A small network was trained on invented records. Each row is its activation on one of them, seen along a few directions.
Records have a field called LEP. Each example row is followed by its value.
Other fields move the rows too, some of them a lot.
Random noise pushes rows far along 16 fixed directions. That doesn't count. These rows show it; they differ only by the noise:
[-112 -290  -53   51  193  -44 -434 -194  -66 -196  -69  253  139 -321
 -234  280  108 -462  256  671 -487 -660 -272 -326 -179  185  124 -159
   65    6  464  -54  291]
[  50 -270  -89 -169  461 -248  207   50  335  -12   97  -44 -309   78
  189  -22 -109   40  -80 -216  179  666  227 -133  187    8  -32  110
 -122   27   20 -264  -62]
[-129  130 -171   24  -64   95  -53   38  162  -19  246 -153  340  118
    3   92 -195  142  -49  -77  -12   84  107 -309  139   70   91   11
   63   20  264 -168   12]
[-308   81 -281  309  -75  379   77  -14 -167  130 -151  166 -210  344
  182   80  249  178 -181   17 -153  273 -134   75    3 -130 -137    4
  518 -115  476   70   57]
[ 207  277  191 -145   70 -297  -62  145   17  220   94  190 -557   74
 -121 -325  -84 -191  -21  449  243 -174   24  -21  -30  -89   27   17
  263  317   26 -137 -175]
[ 168    3 -115 -184  106  337  -72  -26   35  309  -88 -102 -215  328
  326   34 -175  356 -137 -122   70 -174  -29  212 -481   -7  139 -206
 -259   35 -208 -167 -199]
[  15  -58  672 -194  156 -116  139 -288  309 -314  678 -249  530  179
 -218 -268  -61  125 -349   13  219 -392  260    2  706  -47 -296 -148
  -31  198  170  -58  234]
[-332   15 -172  134 -228  314   55 -188  171  -75 -107  -21  177 -123
  218  483  -98    1  164  -39 -431  -17 -127   -4 -243  112  362 -160
 -574  106  133  -81 -162]
[-354  215  517  123 -331  124  256  161   76   37  145 -230    9  359
  159 -365  106  -86 -499  -28 -587  -87  416  349  221   12 -116  160
  187  -12  369  -32   15]
[ -62 -379 -164   22  -87  379  -84  -93  -95 -217   74 -382  569    6
  104  212   44  229 -390 -412 -227 -143  209  191  319   40 -185 -111
 -203 -398  195   29  386]
[  14  312 -199 -170 -622  -37   79  103  114   94  272 -131  376 -142
 -173  -28 -118  105  -65 -310  367   71   41 -277  186 -115  106   38
  -55   89   21  106  143]
[ 219   32 -131    1   43  -83 -182   51  301 -282    6   30  101 -120
 -204  512 -428    0 -118  156 -255  -65  -13   78  207  189  174   26
  236  221  339  -73   30]
[ 266 -125 -678  272  -44  351   -7  -96   29   86 -256   35 -287   36
  281   53  -19  241 -117  -85  589   20  358  560  -69 -141 -123 -218
 -349 -182  178 -187  -80]
[  48  118   13 -420 -234  134 -225   37  101  100  144 -185  153  -52
   75  248  -32   19  -83 -144   73 -326  -43 -284 -215 -120  393 -130
 -604  173  -84   34   39]
[-200  315  306  287 -295 -229  196 -353  138   31  171   -7  248 -134
 -222  112 -305  171  -95  161 -170   15 -109  393  196  141   24 -204
   -2  308  -73  -39 -169]
[ 307  296    1 -151 -232  -39  -60 -140  -73   73  -76 -155  344 -346
 -226  119 -356  316   25 -251   83  291 -233  209 -119  144  344  -20
 -388  -37 -647   42  -95]
[ 204 -255 -261 -321  201   55 -465  250 -593 -310 -136   56  -45  -43
 -233  -45  371 -130 -164   63 -125 -339  -28  -86  372  133 -279  156
   63 -303   53  346  448]
[-181 -550  -81   26    1 -262  283 -604  551   98  -69  310   45 -136
   47   30  299  -22  -54  -13  188  -63   60  293 -348   21 -187 -309
 -394   52  287   81  428]

[-209   85  155 -113 -321  -40  254   41  186  191   59 -152   53  117
  168   -3  -41  128  -73 -379 -139   97   54   68 -203   13   69   -9
 -265  127 -233   89  -98] | mopu
[ 137  -58   11  247 -388  -35  594 -347  457 -116  274  164  217 -336
 -190  166 -687   71  505   73  355 -361 -389   50  138    8 -162 -358
  363  477 -127 -200 -258] | pibeg
[-152   46   -1  -17    3  173  184   18 -252   60   20  195  109  225
  -34 -520   78   75  427   44  -83 -215 -281 -240 -259  249 -233   66
  264 -104 -282   70  -55] | vafu
[-173  -21 -135  152 -411  -55   -7   61 -716  425 -196 -112 -226  -67
   82 -326 -106   54   -6  130 -418 -574  -77  593 -251  298 -351 -277
 -115 -136 -567  -12 -266] | pok
[  74   16  -33  111  230 -379 -172 -275  -75 -139  -61   -8  188 -198
 -220    9  171  190  -99  -54  414  261  240  343  240  118  -85  -57
 -639  -81 -355  146   65] | mopu
[  43 -213 -306 -160  -89   96  -23  221  188   -3  273 -168  102  236
  115  251 -171  145 -165 -311  291 -172  131 -309  207 -158 -170  -74
  293  107  305  -43  153] | fizap
[ -25  840 -340  -83 -210  400 -444  591 -454  -93 -321  127 -218  316
   40 -163  395  -94  115   75   -9  130  186 -289 -172   16  420  528
 -278  -93   79  306 -208] | vema
[ 178  584 -214   15 -456  481   46  277  -44  100  -56  141 -391  155
  174 -286    6 -119  373  189  622 -510  123  -57 -225 -281  190   -3
 -298  263  -38  -42 -473] | pibeg
[ -48  257 -269  -82  101 -245  101   70  173 -264   24  195  248  272
 -182 -251 -133  279  154  -97  -11  252  187   27  118  610 -165  267
 -150  129 -126  179 -104] | pok
[ 349  216 -187   14   80  160 -145  -33  -41   71 -198  209  132  -66
 -233  -90  -33  146  154   99  196  273 -283 -116 -283   13  212  163
  420 -200  -39   36   94] | vema
[ 267  215   68   75  247 -284  106 -136  583 -204  -22  341  -75 -208
 -228  -57 -371 -245  451  473  156  118   59  -31 -146  220  285  109
  -54  320  101 -269 -295] | vema
[ -81 -123  -33  296 -373 -491  163 -147    5  232  -88  -89   55 -392
 -112 -118  208  -63 -392 -242  239  467  380  528  216 -154 -222  -16
 -100 -251   21  101  330] | vadek
[ 376  212  200 -340  231  139 -348  551 -382 -190  288 -450 -325 -118
   51  473 -261  -80 -219 -145  274  223 -112 -491  776 -526  311  121
   85  158 -224 -144 -287] | fizap
[  51   91  161 -114 -507 -316    5  174  -99  394   74 -151 -285 -209
   -3 -150  133 -219 -259 -123  344 -161  158   61  -67 -385    7  -89
  -99   88 -156   66   91] | mopu
[ 712 -287  565 -485  192  -98 -165   63 -236 -182 -445  -15 -315 -602
 -203  135  122 -333 -132 -104 -202   81 -374  353 -137 -195  310  183
 -142 -217 -635  274  279] | vafu
[-225   80  236  -89  475  193 -466 -165 -192   55   19 -142  -44  347
  196  405  513  242 -389  -56   93  140  -60 -220  -38 -349  237 -105
 -335  -28  134  154  119] | pibeg
[ 407    8  106  115 -109   25 -125   44    7  181  -49 -326 -134 -276
    6  501 -697   84 -282   74 -213  -63 -147  435   -2 -146  234 -232
  355   87 -117 -339 -265] | pok
[-116 -214 -521  224   69 -151 -363   33 -185  382 -230  -77 -100  -80
  114  110  122   -7 -238   56  -58  137  234   54 -280   -8  -24  -97
   20 -355  252 -161  165] | tibig
[  75  -80 -113  -55 -636  233  657  267  473   26 -214  274 -417   67
  198 -268   39 -286   90 -206   16  -89  120  221 -260 -162 -132  201
  367   96  354  120   61] | vafu
[ 159 -125  480  -12 -240  390  391  -91  508   76  341 -263   37 -299
  261   68 -419 -321   94   37   51 -192  -63 -235  -74 -540  355 -202
   82  149  231 -563 -182] | tibig
[ -91 -264  -37 -401 -204  239    3  111  149   95  248  -47  294  411
   89 -132  109   92 -106 -206  -35 -716  -45 -385 -245  -23 -217  -78
  326   22  273  187  386] | fizap
[  39  157   99  -21  409   67  226 -431  196 -199 -216  430   61  -38
 -109 -249  186  128  433  128   96  661 -278  -18 -254  211  222  158
 -305  -46 -210   56 -123] | vadek
[-389  -54  170   20  118  -20  -76  -27 -616  228   58  -81 -202   30
   90  -33  264   -5  -96   94 -320   51 -337 -121  181 -116 -160 -144
  106  -93 -215   29  -75] | vadek
[  43 -362  440  -36  322   -1  120  -27  -99  -35 -195  -95 -296   91
  151    4   11  -27 -288  -68 -592   31  -17  506  -21   71 -149   18
  105 -110 -176   -2   19] | tibig

Which value of LEP does each new row have?
[-161  -27  577  -81 -226  524  278  247 -281 -334    4 -373  -94 -189
  265  216  214 -321 -104 -403 -482  316 -150 -135  503 -470  218  219
 -128 -137  -85   87  -70] | pibeg
[  62   64  157 -338 -244  195    2  388 -164  253 -282 -165 -296  408
  233  152   35  271 -527 -520 -491  114 -119  330 -337  -34   67  184
  296  -38 -235  328   85] | fizap
[-143  471 -334   44 -716 -343 -213  329 -124  213 -370   13  142 -203
 -189  -53  174  -68 -120 -199 -211  159  283  174 -311  280  235  340
 -327 -114 -143  389  124] | pibeg
[ 590 -112 -171   12    1  170  -65   85  319 -203 -506  120 -510 -432
  182  328 -189 -374  180  149  105   23  174  384 -343 -124  491   59
 -542    3   18 -199 -217] | fizap
[ 303  416  115 -133 -117  165   55   66 -130  187  -74  249 -448   55
  -35 -466  215  -80  264  196  623 -133 -153  -46 -292 -294  126   56
  -39  115 -304   95 -196] | mopu
[  88   20 -112   -6  293 -319 -265   47  161 -241  155 -194  356 -205
 -168  237 -434   22  190   31   -4   89  192 -260  154  328  175   58
 -353   78 -199 -230 -170] | mopu
[  -3  272   -4  -77   77 -217 -232  165  315  146   88   21   17  450
  -59  -61  -92  178 -451  145 -192  -50  343  124  -79  211   17  148
  382  141  475  -14   66] | vadek
[ 473  -39 -115 -121 -152  206 -146  105  112  133 -132 -235  180 -110
   52  112 -262  193 -135 -328  172  -42   78  204 -331  -77  225   -8
  -86 -200 -234  -89   72] | mopu
